[[117 117 117 121 139 112 146 119 145 116 132]
 [115 124 111 113 137 109 139 114 131 127 127]
 [117 126 117 116 127 128 126 121 133 123 123]
 [115 125 120 114 132 126 141 115 152 121 126]
 [138 136 140 134 125 129 117 140 110 139 126]] -> 117

[[149 141 135 139 149 145 154]
 [141 142 143 141 142 141 140]
 [147 141 139 139 144 143 147]
 [140 143 144 146 139 141 139]
 [144 142 142 144 141 142 145]
 [140 142 146 140 143 144 142]
 [144 139 135 138 146 148 157]
 [142 142 143 143 142 143 140]
 [142 143 142 146 142 146 143]] -> 147

[[126 131 136 122 135 131 129 135 123 128 136 126]
 [130 126 129 127 120 128 122 132 128 145 124 126]
 [131 136 130 126 126 118 128 124 129 131 134 109]
 [126 125 119 130 140 134 133 135 130 132 131 118]
 [129 123 140 126 134 119 123 117 130 113 125 121]
 [128 129 128 133 129 129 120  99 125 134 137 129]
 [126 128 128 127 134 133 124 125 126 132 132 141]
 [131 131 118 121 131 147 129 136 133 129 129 122]] -> 131

[[139 141 103 145 127 127]
 [139 141 128 138 123 127]
 [139 140 117 157 138 119]
 [139 140 117 138 118 115]
 [141 136 117 138 128 123]
 [140 139 109 142 124 129]] -> 139

[[127 125 126 120 124 130 127 126 134 132 130]
 [128 129 114 119 127 129 125 123 141 142 129]
 [137 127 131 110 121 129 119 118 152 142 140]
 [130 126 129 119 124 129 125 124 137 133 133]
 [133 130 126 123 127 127 123 123 139 136 133]
 [128 128 125 126 128 128 127 127 131 131 128]
 [133 124 130 107 118 131 121 120 150 140 139]] -> 137

[[143 136 111 126 137 121 126]
 [116 116 138 131 135 142 135]
 [140 129 118 126 131 122 124]
 [132 114 122 123 127 141 139]
 [126 129 144 113 128 126 118]
 [114 123 137 131 130 137 135]
 [115 124 149 137 126 132 140]
 [124 118 113 121 128 123 129]
 [115 125 146 132 125 129 124]
 [111 126 155 139 122 137 126]] -> 140

[[116 142 140 113 115 133 132 122 156 133 136 145 110 127]
 [128 124 136 158 128 137 148 127 113 128 133 104 132 125]
 [128 128 109 128 128 114 104 135 128 113 116 137 140 132]
 [128 135 128 149 128 128 153 122 128 128 139 116 118 123]
 [119 140 147 133 115 128 128 121 148 141 140 130 111 128]
 [139 114 112 128 128 119 118 135 102 119 118 116 147 130]
 [127 128 113 101 128 115 103 128 130 114 128 146 133 128]
 [128 128 131 157 134 133 142 128 107 134 129 104 128 126]
 [140 116 122 151 139 127 133 128 101 127 124 128 143 128]
 [128 139 147 139 116 142 149 121 145 142 140 126 112 124]] -> 128

[[127 123 124 128 123 126 124 121 125 122 125 127]
 [109 144 107 107 146 107 107 138 107 144 109 108]
 [128 120 126 129 119 128 127 120 127 119 127 128]
 [116 128 117 116 129 116 117 128 117 129 116 116]
 [126 128 124 125 132 124 124 127 124 130 127 126]
 [113 143 110 111 145 110 110 137 110 143 113 112]
 [105 155 103 104 153 104 104 147 104 153 103 105]
 [124 118 124 125 117 125 125 118 125 117 122 124]
 [117 140 112 113 145 111 111 132 112 141 118 115]
 [109 152 105 106 153 106 106 143 106 152 110 108]
 [123 123 122 123 124 122 121 123 121 123 122 123]] -> 128

[[147  99 103 116 103 151 115 153]
 [142 105 109 118 108 147 117 148]
 [124 132 132 130 131 125 128 126]
 [111 153 150 140 151 107 140 106]
 [119 143 140 136 143 114 140 111]
 [124 132 134 132 132 124 131 123]
 [136 118 118 125 122 134 127 133]] -> 124
---
104  156  108  155  102
150  104  147  105  152
112  147  115  147  110
>> 147

126  139  135  137
129  118  112  149
119  124  129  116
>> 124

134  145  125  102  113  124  152
135  140  116  119  133  122  144
132  140  130  108  119  129  141
>> 140

144  128  139  115  142  115  138
119  127  121  136  120  136  122
154  129  146  107  151  107  144
>> 129

119  156  135  147  139  142
113  157  151  147  133  121
121  155  134  147  138  143
>> 155

132  124  136  141  131  134  140
126  128  119  101  130  123  114
127  132  143  143  120  147  152
>> 132

145  136  126  126  107  120
151  141  133  127  105  115
111  114  120  123  148  140
>> 114
---
[[118 137 133 139]
 [154 128 127 143]
 [120 139 140 136]] Out: 139

[[151 100 105 146 128 145]
 [148 102 120 101 130 101]] Out: 101

[133 102 147 126] Out: 102

[[ 99 122 100 118 108 107 127]
 [129 126 153 131 136 146 129]] Out: 136

[[141 127 141 139]
 [118 151 119 119]] Out: 151

[152 156 106 115 145 155] Out: 115

[107 111 127 139] Out: 111

[[105 113 112 120 126]
 [107 113 111 124 126]
 [112 141 146 142 114]] Out: 146
---
[[128 127 124 138 128]
 [118 122 125 109 106]
 [128 128 122 114 111]] >> 109

[[110 153 129 111]
 [111 151 128 113]] >> 129

[[112 129 137 108 105 129]
 [128 130 130 127 127 125]] >> 105

[[105 113 142 139 115 131]
 [128 108 143 137 147 116]] >> 115

[[105 102 152 126]
 [151 155 104 128]
 [152 155 103 127]] >> 104

[[105 103 152 124 108 122]
 [109 108 147 129 118 121]
 [153 157 101 127 135 136]] >> 118

[[125 128 127 128 133 129]
 [125 134 121 128 150 134]] >> 133

[[137 100 138 121 130 123]
 [125 125 130 137 148 127]
 [127 115 127 139 147 128]] >> 148

[[131 151 118 155]
 [128 151 133 131]] >> 118

[[127 130 103 115 155]
 [123 134 104 116 156]
 [137 130 135 122 136]] >> 116
---
[[132 123 136 107 134 128]
 [129 127 129 125 132 128]
 [129 123 136 107 134 128]] >> 128

[[127 129 123 131]
 [132 136 133 107]
 [120 121 123 151]] >> 107

[[107 105 103 152 126 114]
 [151 153 157 102 127 133]
 [139 140 142 116 125 123]] >> 133

[[138 125 104 120 110]
 [139 134 103 118 106]
 [115 124 155 136 146]] >> 106

[[123 105 150 133 127 146 132]
 [123 100 128 133 127 146 111]
 [123 133 132 127 127 146 111]] >> 111

[[102 109 148 128 146]
 [106 107 151 104 106]
 [145 146 148 144 111]] >> 106

[[149 141 137 108 143 146 128]
 [103 151 147 151 103 129 122]
 [119 124 122 135 150 124 144]] >> 122

[[124 109 111 115 146]
 [141 157 128 116 122]
 [130 131 123 138 133]] >> 122

[[126 126 132 138 131 154 114]
 [128 128 131 124 114 116 126]
 [125 131 122 144 127 139 128]] >> 126

[[134 123 130 139 130 126 125]
 [139 132 100  98 131 141 151]
 [104 139 122 107 117 122 126]] >> 151
